Each row below holds a small network's activations on one input, seen along a few directions.
In each table, some parts of the input vary, and every possible input appears once, in random order.
Descriptions start from the smaller parts, as in this example, which fits no table here: one of 2 separate values, together with either a single point or one of 9 places around a ring or (one of 4 places along a line, together with one of 8 places around a ring).
Shared parts are said once, and a part with two or three values counts as separate values.
In the rows, 128 means zero.

Other details of the inputs vary at random and push rows far along two fixed directions, the same in every table; ignore that.
These rows show it; all are for the same input, with only those details redrawn:
[155 147 145 150 115 124 133  81  66 109 129 120 128]
[149 172  99  71 124 137 182 147 178 172 161  98 162]
[125 132 145 130 119 125 119 119 169 145 116 149 122]
[149 170 100  69 124 137 181 149 182 174 161  99 161]
[162 154 140 146 115 125 142  80  55 108 136 110 133]
[132 132 150 143 116 122 116 103 133 129 115 145 119]
[ 97  97 180 170 117 113  66 104 188 133  75 197  88]
[149 171  99  70 124 137 181 149 182 174 161  99 162]

Rows:
r1: [143 120  93 139 173 156 145 130  61  65 106  82 119]
r2: [128 129  90  40 108 162 176 164 210 153 173  64 146]
r3: [129 137  99  42 107 163 180 163 206 159 185  58 145]
r4: [155 136 128 147 114 117 140 100  42 101 127 110 142]
r5: [142 213 114 104 142 129 183 136 162 193 166 130 152]
r6: [136 120  54  72 171 148 165 206 157 134 144  91 163]
r7: [163 176 149 163 120 119 149  75  50 124 143 130 132]
r8: [ 75  84 203 171 110 133  44 104 198 121  87 175  66]
r9: [139 158  61 100 186 124 176 189 131 137 140 142 163]
r10: [116 150 136 153 135 104 125 119 174 160  96 189 122]
r11: [127 158 139 149 134 108 130 112 154 161 111 185 121]
r12: [146 112 123 129 104 132 138 108  56  88 136  85 134]
r13: [106  92 150 118 106 145  99 125 150 115 144 103 103]
r14: [144  90  86 134 155 144 129 144  45  70 127  89 133]
r15: [112 101 128 116 123 113 106 156 152 148 127 147 136]
r16: [ 84 101 198 195 129 103  47 104 176 145  78 226  80]
r17: [138 108 128 128  99 147 137  92  69  78 138  73 121]
r18: [150 133 150 135 103 141 136  85  68  98 152  87 121]
r19: [119 136 155 131 119 126 118 122 183 156 123 151 118]
r20: [122 130 137 133 121 122 123 121 166 139 108 145 128]
r21: [121  99  73  38 110 147 158 196 183 150 185  61 155]
r22: [ 85  73 157 161 122 102  64 137 172 132  78 194 106]
r23: [ 77  66 182 164 117 115  42 131 187 131  91 190  86]
r24: [119 142 102 147 194 129 134 157 152 108  80 159 115]
r25: [102  89  86 107 169 167 132 172 175 100  94 100 107]
r26: [149 154 134 176 127 100 136  92  38 114 111 159 132]
r27: [150 155 121 165 132  98 144  99  20 116 129 149 147]
r28: [112 104 125 109 115 125 118 154 185 143 111 136 131]
r29: [141 103 132 138 112 119 110 119  48  99 142 109 135]
r30: [141 124 152 137 108 137 117  94  66  99 157  89 120]
r31: [147 124 132 137 106 137 138  88  64  87 134  85 129]
r32: [162 144 163 165 106 133 126  64  26  89 142 102 119]
r33: [110 145 166 140 124 131 105 119 184 155 121 151 111]
r34: [143  96 124 128 107 126 117 118  39  89 152  87 135]
r35: [151 166 137 162 133 108 141  94  23 126 149 145 139]
r36: [155 174  95 166 196 123 161 121  43  78 102 137 126]
r37: [ 79  78 195 170 117 119  40 117 197 133  88 190  79]
r38: [141 176 126  89 121 149 162 134 161 159 170  83 146]
r39: [106  94 136 105 113 134 104 150 173 139 145 119 122]
r40: [147 116 122 140 114 119 129 110  38  94 136 100 144]
r41: [141 102 119 132 109 125 128 113  44  87 141  88 138]
r42: [145 171  87  83 128 121 186 166 161 174 149 116 173]
r43: [ 99 106 136 129 131 105  98 162 181 165 111 186 129]
r44: [165 172 137 158 123 117 149  77  48 118 134 129 134]
r45: [ 91  85 128 161 181 139  82 156 180  95  51 167  86]
r46: [117 114  98 139 179 121 120 173 139 117 101 168 132]
r47: [152 146  96 150 184 141 151 128  53  73 103 103 127]
r48: [164 187 147 174 126 112 154  70  34 127 142 145 129]
r49: [123 114  75  40 106 154 177 186 199 149 166  62 157]
r50: [110 126 157 132 125 123 102 130 176 156 128 152 119]
r51: [123 133 142 125 121 124 122 123 177 150 116 148 123]
r52: [123 149 109  50 111 169 169 161 204 158 185  55 140]
r53: [152 150 124 155 132 102 139 108  14 121 142 146 146]
r54: [ 93  88 167 162 115 120  72 112 191 122  74 176  95]
r55: [145 177 163 174 127 122 128  76  67 128 134 140 120]
r56: [110 102 146 116 110 137 107 126 190 131 117 131 109]
r57: [107 112 146 125 125 119 102 144 169 155 130 153 125]
r58: [103  75 105  90 108 137 121 163 167 123 137 100 130]
r59: [143 159  99  61 119 145 175 155 197 169 162  90 158]
r60: [120 115  89  43 111 154 160 183 190 155 191  59 150]
r61: [103  60  77 100 154 154 117 190 165 107 117 105 121]
r62: [132 123  62  83 175 140 157 203 165 137 135 115 160]
r63: [ 89 105 175 191 126 101  67 106 193 139  56 220  90]
r64: [ 91  92 159 177 129  94  71 127 153 136  75 212 107]
r65: [155 178 144 167 134 110 144  82  32 130 148 143 135]
r66: [143 149 146 161 127 112 126  98  45 123 143 139 134]
Q: Changing only one part turns r33 into r5. The same change can be made to r4. Which row results?
A: r26
Q: Changing only one part turns r32 into r7. The same change can be made to r40. Which row results?
A: r64
Q: What do these inputs look like to the network?
A: one of 6 places along a line, together with either one of 2 separate values or one of 9 places around a ring
Q: List by row number the other rows that have the place on the line of 6 in common with r58.
A: r2, r3, r13, r17, r21, r25, r49, r52, r60, r61
Q: Which other rows does r36 become when the choice among 2 separate values takes its other values? List them by row number.
A: r9
Q: List by row number the other rows that have the place on the line of 6 in common with r41.
A: r1, r8, r12, r14, r18, r30, r31, r34, r39, r56

Rows:
r67: [135 170  79  88 167 129 177 180 183 170 136 132 160]
r68: [123 115  80  62 135 150 159 185 179 140 158  78 150]
r69: [ 99  92 150 141 124 127  87 133 182 128  98 158 103]
r70: [119 111 103  90 127 138 139 163 167 140 141 105 140]
r71: [135 126 174 191 111 111  95  68  45  96 110 154 106]
r72: [164 153 107 112 121 142 169 111  59 106 161  70 148]
r73: [135 180 114  81 127 130 171 152 201 192 163 122 157]
r74: [ 88 102 190 180 116 102  59 108 184 149  83 218  89]
r75: [158 136  99 109 123 141 163 123  53 100 162  66 150]
r76: [102 113 161 148 117 112  91 124 177 151 104 179 110]
r77: [148 106 111 131 125 140 132 117  31  75 146  75 132]
r78: [119 118 107  91 130 145 142 158 178 137 136 103 133]
r79: [ 99 101 153 143 120 119  90 129 179 137 102 168 106]
r80: [127 162 130 105 122 121 148 140 185 180 147 143 143]
r81: [126 156  96 110 165 126 157 166 180 158 118 149 143]
r82: [165 178 120 119 119 132 173 101  69 130 163  89 150]
r83: [164 174  91 130 157 123 176 128  52 119 142 113 158]
r84: [134 114 168 186 116 119  92  72  47  82 106 142 102]
r85: [103 119 164 149 121 117  92 120 184 149 101 176 106]
r86: [ 98  89 148 140 121 124  87 135 178 129 101 161 105]
r87: [140 120 164 184 116 122 101  67  38  79 111 133 103]
r88: [168 189 129 127 120 128 172  91  65 136 165  99 150]
r89: [159 158 106 152 154 116 153 116  34 107 128 130 146]
r90: [125 134 114  94 123 128 144 153 174 158 144 122 143]
r91: [124 119  84  63 137 155 160 181 185 138 153  77 145]
r92: [113 103 124 115 128 138 117 145 161 124 121 120 122]
r93: [ 75  46 162 161 131 131  46 139 185  99  72 172  76]
r94: [137 101 156 180 113 120  94  80  30  75 113 130 108]
Q: What do these inputs look like to the network?
A: one of 4 places along a line, together with either a single point or one of 6 places along a line
Q: Changing only the place on the line of 4 turns r72 into r86. The same change can be made to r88. Which row results?
A: r80
Q: Which other rows does r85 become when the place on the line of 4 takes its other values? List them by row number.
A: r71, r76, r82
Q: Which other rows does r84 become when the place on the line of 4 takes its other values? List them by row number.
A: r79, r87, r90
